Each row below is a small network's average activation on inputs in which a field has the value named, seen along a few directions.
Values that are neighbours, or in one group, have similar rows; names and order tell nothing.
In the rows, zero is written as 500.
Random noise pushes rows far along 2 fixed directions. That doesn't count. These rows show it; they differ only by the noise:
553  460  516  478  537  665  561  544  404  498  501  475  606
497  445  465  625  453  485  627  423  681  699  631  697  519
593  454  555  392  596  825  537  630  235  366  433  347  663
537  459  501  515  515  609  575  511  474  550  531  529  584


Field MOSU:
busa: 399  616  643  494  524  408  396  436  485  604  373  622  538
keti: 412  493  590  594  404  578  574  507  659  621  601  738  501
fopi: 649  337  409  630  466  507  453  528  555  455  666  429  464
bogu: 533  364  413  624  449  455  645  427  836  576  659  675  354
nevu: 603  285  360  769  397  700  720  559  812  502  840  690  310
daf: 515  566  627  433  563  903  538  666  412  307  370  507  538
fet: 310  670  602  314  528  381  366  452  435  527  376  541  471
sadus: 564  363  447  524  496  572  575  474  555  496  604  527  474
dak: 422  542  484  545  526  475  519  441  613  498  513  520  438
zemo: 428  417  500  647  490  522  657  401  786  677  704  712  348
A value of MOSU combines one of 2 hidden first parts with one of 5 second parts; all combinations occur once.
nevu and fet share the first part; nevu and fopi share the second. Which value has the first part of fopi and the second part of fet?
Answer: busa
sadus and zemo share the first part; sadus and bogu share the second. Which value has the first part of bogu and the second part of zemo?
Answer: dak

Field BEG:
sekal: 586  329  482  626  447  740  584  563  637  456  675  588  390
simab: 576  340  491  514  616  901  692  665  364  335  539  325  561
tapu: 467  441  560  516  534  816  515  515  623  496  639  700  473
misa: 503  546  558  507  456  403  525  438  514  618  492  564  528
varov: 516  447  496  465  517  624  433  589  542  442  549  559  489
zerin: 497  479  393  660  358  205  508  369  808  667  657  732  405
rofan: 588  458  521  444  602  638  545  556  328  405  453  307  607
dorek: 433  555  571  337  574  644  413  522  347  390  391  458  511
fude: 514  457  535  602  517  650  590  558  526  497  509  540  539
loti: 465  530  609  481  529  722  672  509  461  541  474  562  540
A value of BEG combines one of 2 hidden first parts with one of 5 second parts; all combinations occur once.
fude and misa share the first part; fude and varov share the second. Which value has the first part of varov and the second part of misa?
Answer: tapu
rofan and loti share the first part; rofan and zerin share the second. Which value has the first part of zerin and the second part of loti?
Answer: dorek
